Each row below holds a small network's activations on one input, seen along a few directions.
Each table varies a few parts of the input and shows all the possible inputs, shuffled.
Descriptions start from the smaller parts, as in this example, which fits no table here: one of 2 separate values, together with either a single point or one of 11 places along a line or (one of 4 places along a line, together with one of 8 places around a ring).
Shared parts are said once, and a part with two or three values counts as separate values.
In the rows, 128 means zero.

Other details of the inputs vary at random and push rows far along two fixed directions, the same in every table; ignore that.

A family of inputs:
r1: [128 111 118 108  94 122  89 108  76 204 148]
r2: [121 116 169  84 118 151 117 186 119  51  70]
r3: [116  88 124  48  75 123  37 143  21 195 148]
r4: [116 119 152  98 105 144 115 160 118  90  74]
r5: [145 152 155 186 169 140 189 120 202  65  97]
r6: [142 179  73 213 164  79 201  72 236 129 192]
r7: [127 178 112 247 183 112 195  56 203 138 164]
r8: [130 135 105 156 123 110 101  84 105 215 180]
r9: [124 134 146 113 121 137 120 148 119 102 105]
r10: [141 108 108  67 108 116 123 157 157  97 107]
r11: [123 120 120 119 109 118  89 110  89 175 144]
r12: [118 126 126 132 136 139 136 134 117 115 120]
r13: [145 156 150 181 171 138 185 116 189  78 114]
r14: [128 141 147 142 150 138 146 131 150  83 103]
r15: [126 114 101 119 107 123 101 107  65 218 179]
r16: [120 164 100 208 156 115 165  84 146 167 186]
r17: [125 117 171 109 150 164 155 184 158  28  55]
r18: [120 131 163 129 145 150 159 174 157  37  74]
r19: [121 102 146  77 100 147  92 155  95 125  84]
r20: [124 154 125 199 175 124 178 101 172 111 149]
r21: [138 143  57 154 128  73 137  70 162 194 210]
r22: [133  98 159  69 106 147  99 167  89 108  97]
r23: [124 113 166  95 141 173 153 191 146  27  44]
r24: [130 109 172  69 122 163 115 187 123  50  49]
r25: [143  92  77  46  67  91  73 125  83 209 173]
r26: [129 123 113 144 126 117 119 103  96 197 179]
r27: [127 165 109 206 146 105 146  75 153 172 178]
r28: [122  96 120  68  88 125  49 134  40 207 160]
Each input here is: one of 4 places along a line, together with either a single point or one of 6 places along a line.
Q: The inputs of r7 and r19 match in every part but the place on the line of 4. If r12 is changed in the same way as r7 into r19, which row does it become?
A: r23
Q: Change only the place on the line of 4 in r25. List by row number the other rows that result.
A: r6, r10, r21

A family of inputs:
r29: [126 160 162 176 161 136 147 113 181  71  89]
r30: [111 104 122  57 108 127  87 174 101  92 108]
r31: [122 134  89 115  83  84  79 102  80 212 196]
r32: [124 134  84 148 128 104 119  82 147 175 152]
r33: [132 157 117 166 157 108 157 100 208  90 121]
r34: [155 141 134 149 164 121 164 112 207  83 117]
r35: [125  99 147  77 106 154 118 179  76 121 105]
r36: [146 121  95 139 135 113 126  85 146 184 160]
r37: [134  89 133  43 115 136  92 179  97  98 114]
r38: [130 151 126 150 159 110 153 127 195  61 118]
r39: [110 158 130 186 164 125 136 106 134 125 159]
r40: [134 100 128  88 109 146 137 153 114 121 101]
r41: [106 146 104 169 127 120 139 111 106 176 171]
r42: [126 121 119 130 129 120  81 102  57 217 202]
r43: [142 113 173  93 123 147  95 143 109 111  88]
r44: [126 101 153 106 135 162 117 142  96 124  94]
r45: [107 104 123  64  91 140 109 182  85 103  94]
r46: [144 127 119 126  93 106  89  93  85 231 183]
r47: [121 120 163  79  85 138  98 168 111  89  65]
r48: [110  97 131  61  85 147 115 178  99  92  64]
r49: [130  97 119  77 133 141 122 160 113 110 119]
r50: [ 98 124 101 134 120 123  79 102  48 218 182]
r51: [149 149 141 190 154 137 186 105 187 115 117]
r52: [134 158 136 157 135 119 169 125 199  68  97]
r53: [130  90 141  49 102 155 123 195  92  88  85]
r54: [117 170 134 198 158 125 180 124 173  88 143]
r55: [108 148 121 194 161 136 149  88 139 145 137]
r56: [110 136  75 154 145 106 132  99 129 172 182]
r57: [143 149 127 165 159 125 185 130 177  93 153]
r58: [117 130  97 139  84 107  87  86  78 236 168]
r59: [130  78 125  50 111 147 103 161 100 119  91]
r60: [135 139 122 184 149 134 174  98 146 160 153]
r61: [143 113  90 115  89 107  98  90  87 239 179]
r62: [115 118 162  86 110 135  72 157  85 100  95]
r63: [145 146 128 163 128 105 130 100 123 178 186]
r64: [147 117 141  87 107 121 119 155 122 110 124]
r65: [136 133 158 134 141 144 157 160 140  81 119]
r66: [118 115 166  67  86 136  91 187  96  74  74]
r67: [113 104 163  79 105 160  84 161  97  89  44]
r68: [152 138 112 140 115 104 129  94 138 182 170]
r69: [111 134 138 150 129 145 161 140 144  95  90]
r70: [130 142 146 181 188 152 175 123 153  98 130]
r71: [144 135 171 140 158 139 132 135 143  83 113]
r72: [153 144 127 157 171 111 164 114 196  88 146]
r73: [145 138 162 173 171 155 165 115 177  86  87]
r74: [121 161 118 173 150 119 178 131 180  79 140]
r75: [115 135  89 161 150 117 151  95 161 141 144]
r76: [121 127  79 127  82  98  91  85  90 233 174]
Q: The inputs of r51 and r61 match in every part but one. If r58 is changed in the same way as r51 into r61, which row does it become?
A: r76
Q: The inputs of r40 and r60 match in every part but one. If r52 is changed in the same way as r40 into r60, which row does it become?
A: r47
Q: Describe the family of inputs behind these rows.
A: one of 2 separate values, together with one of 4 places along a line, together with one of 6 places around a ring
Q: A walk changes only the place on the line of 4. It starts at r56 and steps to r45. List the rest of the walk in order.
A: r41, r50
Q: Change only the choice among 2 separate values in r49. List by row number the other rows that result.
A: r56
Q: Change only the choice among 2 separate values in r47. List by row number the other rows that result.
A: r46

A family of inputs:
r77: [129 100 133  50  93 138 110 186 102  91  94]
r78: [109 130 137 131 128 141 134 147 124 102 101]
r79: [126 121  83 122 124 107 116 104 108 190 185]
r80: [136 135 113 173 150 122 137  80 126 186 169]
r81: [113 125 129 113 104 119  86 128  80 162 147]
r82: [117 147 154 164 169 151 177 145 182  33  75]
r83: [122 161 134 192 170 126 161 108 174  96 133]
r84: [131 106 117  73  99 116  96 150  94 144 144]
r85: [142 144 132 174 159 129 146  94 152 145 151]
r86: [137 127 109 101  76  95  76  91 127 184 122]
r87: [145 158 138 203 169 122 173  88 176 132 155]
r88: [133 102 155  76  99 148  99 160  82 129  95]
r89: [131 107 166  98 128 164 140 170 132  68  59]
r90: [127 107 122  88 116 137 136 165 128  93 104]
r91: [132 125  88 124 123 100 106 103 111 194 193]
r92: [117 153 138 166 141 132 155 129 149  98 120]
Q: Describe the family of inputs behind these rows.
A: either a single point or (one of 3 separate values, together with one of 5 places around a ring)
Q: Change only the choice among 3 separate values in r78. List by row number the other rows that result.
A: r89, r90
